Each row below holds a small network's activations on one input, seen along a few directions.
In each table, some parts of the input vary, and every possible input appears once, in random order.
Descriptions start from the smaller parts, as in this example, which fits no table here: one of 5 places around a ring, together with either a single point or one of 9 places along a line or (one of 3 separate values, together with one of 4 places along a line).
Shared parts are said once, and a part with two or three values counts as separate values.
(in the rows, 128 means zero)

Other details of the inputs shift rows strongly along two fixed directions, in all tables alike. That doesn't count.

Rows:
r1: [138 133 121 123 110 131 115 135 124 130 136 131 134 124]
r2: [123 148 139 150 120 134 125 122 113 131 136 123 131 118]
r3: [148  86 157 130 117 118 118 139 154 140 136  13 174 139]
r4: [133 135 118 129 118 132 126 126 122 123 144 139 126 119]
r5: [128 133 119 134 120 121 128 136 126 125 127 145 133 137]
r6: [151  96 162 145 119 124  97 148 140 131 129   9 164 121]
r7: [128 129 123 140 121 129 122 120 126 129 137 144 127 137]
r8: [129 124 134 136 125 122 133 143 113 130 125 151 130 143]
r9: [112 126 141  83 179 162 146  88 155 129  97 116  97 104]
r10: [122 150 141 148 127 131 138 120 107 133 134 135 130 126]
r11: [123 131 125 145 133 123 130 131 118 129 135 142 122 142]
r12: [132 138 115 124 107 124 121 133 131 126 138 144 139 123]
r13: [128 130 120 142 130 124 128 131 119 131 136 138 126 132]
r14: [122 125 128 136 122 114 137 143 120 127 125 154 134 141]
r15: [127 124 122 134 118 115 137 142 120 129 125 152 137 131]
r16: [116 116 122  87 189 140 141 104 151 119  92 126  87 100]
r17: [132 134 119 130 114 134 120 121 127 125 144 139 130 121]
r18: [129 134 119 130 108 120 123 135 133 126 135 138 135 133]
r19: [131 129 121 135 115 129 124 125 127 128 140 129 125 132]
r20: [127 134 119 135 125 115 130 141 125 127 126 143 131 133]
r21: [135 123 128 134 121 123 132 142 114 132 125 148 133 132]
r22: [135 125 127 127 115 120 132 144 117 131 130 141 131 126]
r23: [125 146 139 134 120 135 145 113 118 140 144 142 133 137]
r24: [124 133 125 138 120 118 128 138 124 123 127 145 132 148]
r25: [128 143 138 134 112 140 134 116 125 139 146 128 133 130]
r26: [153  86 165 135 124 120 114 145 135 140 132  11 170 142]
r27: [128 139 113 123 120 120 129 140 125 125 135 143 133 115]
r28: [134 132 125 135 125 121 123 143 118 131 128 138 129 135]
r29: [131 130 123 135 116 129 123 123 130 126 142 134 126 131]
r30: [126 148 135 144 111 140 124 120 121 131 142 124 132 120]
r31: [137 135 120 123 120 125 121 142 119 128 137 134 131 117]
r32: [149  68 147 149 121 112  90 144 151 131 139   7 160 151]
r33: [130 128 117 122 114 120 135 142 122 126 133 148 140 113]
r34: [131 133 120 135 119 129 130 127 123 125 140 138 122 130]
r35: [110 118 115  89 191 146 141  92 148 117 106 131  88  89]
r36: [126 130 126 144 126 127 128 126 121 126 134 140 124 147]
r37: [134 132 128 133 118 128 118 132 126 129 128 145 130 139]
r38: [127 137 116 128 120 115 132 142 126 127 132 140 128 127]
r39: [107 130 146  98 193 151 148  94 138 123  86 118  95 101]
r40: [130 134 132 136 121 128 121 131 124 127 129 150 128 150]
r41: [132 133 114 122 109 125 121 134 131 127 135 133 137 122]
r42: [152  56 149 150 123 106 103 153 142 133 136   9 167 144]
r43: [132 137 113 124 112 125 128 136 126 122 135 142 135 120]
r44: [128 127 121 127 115 115 139 142 123 128 130 148 133 124]
r45: [125 130 129 144 123 128 122 122 126 128 137 143 125 148]
r46: [114 117 123  83 182 147 136  95 154 119  91 130  84 106]
r47: [130 133 116 129 115 134 121 122 124 128 143 136 127 121]
r48: [137 134 125 128 113 128 121 133 127 127 133 138 129 134]
r49: [101 134 136  99 185 149 144  92 151 117  86 118  96  89]
r50: [111 123 144  82 187 155 154  88 150 132  96 119  99 112]
r51: [131 128 121 143 123 128 127 126 121 128 136 138 127 137]
r52: [123 133 128 136 119 119 121 133 132 125 129 145 133 148]
r53: [128 121 123 141 125 124 135 131 114 132 133 148 130 130]
r54: [135 134 124 135 119 127 125 136 118 128 127 147 128 139]
r55: [130 134 118 130 112 120 130 139 129 124 133 138 132 131]
r56: [119 150 141 133 121 126 148 127 113 135 130 144 137 137]
r57: [129 134 119 136 125 123 131 132 121 129 141 137 122 126]
r58: [127 133 122 135 112 120 121 133 129 128 130 146 136 138]
r59: [131 134 130 138 123 126 124 138 118 126 128 146 127 150]
r60: [126 130 122 140 122 130 123 122 123 130 135 140 123 137]
r61: [122 133 124 138 127 113 130 143 125 126 127 141 131 143]
r62: [134 131 127 132 118 127 117 135 123 131 127 139 129 139]
r63: [128 131 131 135 121 127 118 136 121 129 127 139 126 151]
r64: [140 134 122 125 108 130 115 135 128 128 138 134 137 125]
r65: [144  48 143  87 177 128 110 125 171 123 100   7 137  92]
r66: [129 128 120 127 121 128 134 130 115 129 141 151 128 113]
r67: [129 152 140 136 110 143 123 130 122 132 134 127 132 121]
r68: [139 135 121 122 115 130 121 136 122 125 136 137 131 121]
r69: [129 132 119 128 110 120 123 137 132 127 133 131 133 133]
r70: [102 135 132  91 178 156 145  87 158 119  90 122  94  91]
r71: [118 156 139 143 120 124 140 132 110 131 128 140 136 128]
r72: [103 126 140  95 195 148 160  77 138 127  98 127  91 109]
r73: [129 132 130 139 129 122 124 143 117 128 127 137 128 146]
r74: [127 133 121 134 114 120 121 135 127 129 128 143 133 139]
r75: [102 110 127  94 187 137 135  98 159 116  87 125  93 121]
r76: [124 150 134 127 107 136 138 124 130 137 136 137 136 130]
r77: [129 125 123 133 120 122 137 132 116 130 138 146 125 124]
r78: [137 136 123 127 117 127 127 137 122 126 132 141 125 132]
Each input here is: one of 3 separate values, together with either one of 6 places around a ring or (one of 4 places along a line, together with one of 5 places along a line).
Question: The inputs of r76 and r25 match in every part but the choice among 3 separate values. If r33 is changed in the same way as r76 into r25, which row does it become?
Answer: r66
Question: The inputs of r58 and r7 match in every part but the choice among 3 separate values. If r71 is changed in the same way as r58 into r7, which row does it become?
Answer: r10
Question: Change only the place on the ring of 6 in r50. List by row number the other rows that result.
Answer: r6, r9, r26, r39, r67
Question: Start at r35 and move only the place on the line of 4, one step at a time. The first step leads to r57. Which rows follow, in order?
Answer: r13, r11
Question: Start at r1 and move only the place on the line of 4, one step at a time. The first step leads to r46. Which rows follow, in order?
Answer: r62, r63
Question: Start at r37 and move only the place on the line of 5, one step at a time. The first step leads to r62. Which rows follow, in order?
Answer: r54, r28, r21

Rows:
r79: [122 126  96 119 137 115 133 137 125 117 122 194 106 133]
r80: [127  90 142 105 168 136 116 109 166 124 100  55 121 126]
r81: [128 101 150 110 162 139 133 111 145 131 115  53 129 100]
r82: [115 159 137 138 126 130 148 127 106 133 125 175 123 135]
r83: [116 165 131 138 123 145 142 107 109 133 142 167 115 120]
r84: [120 117 102 122 145 116 136 131 125 119 117 190 104 140]
r85: [126  97 149 117 170 144 121  98 155 127 111  51 119 118]
r86: [122 159 125 135 114 140 127 113 122 129 139 165 119 135]
r87: [131 100 140  98 158 140 128 112 157 127 110  57 127  99]
r88: [164 127 146 184  35  96  97 193 103 144 175  79 204 172]
r89: [126 134  87 109 126 118 126 140 128 113 122 200 107 118]
r90: [165 130 144 178  36  98 101 191 102 145 179  74 205 158]
r91: [130 100 139 106 155 144 118 103 162 125 116  52 124 105]
r92: [114 164 134 132 129 133 154 124 103 134 127 176 122 120]
r93: [126 125  91 115 133 117 128 138 128 116 120 194 108 125]
r94: [115 156 136 141 131 137 140 116 112 132 127 167 115 141]
Question: Describe the family of inputs behind these rows.
Answer: either one of 4 places along a line or (one of 2 separate values, together with one of 6 places around a ring)
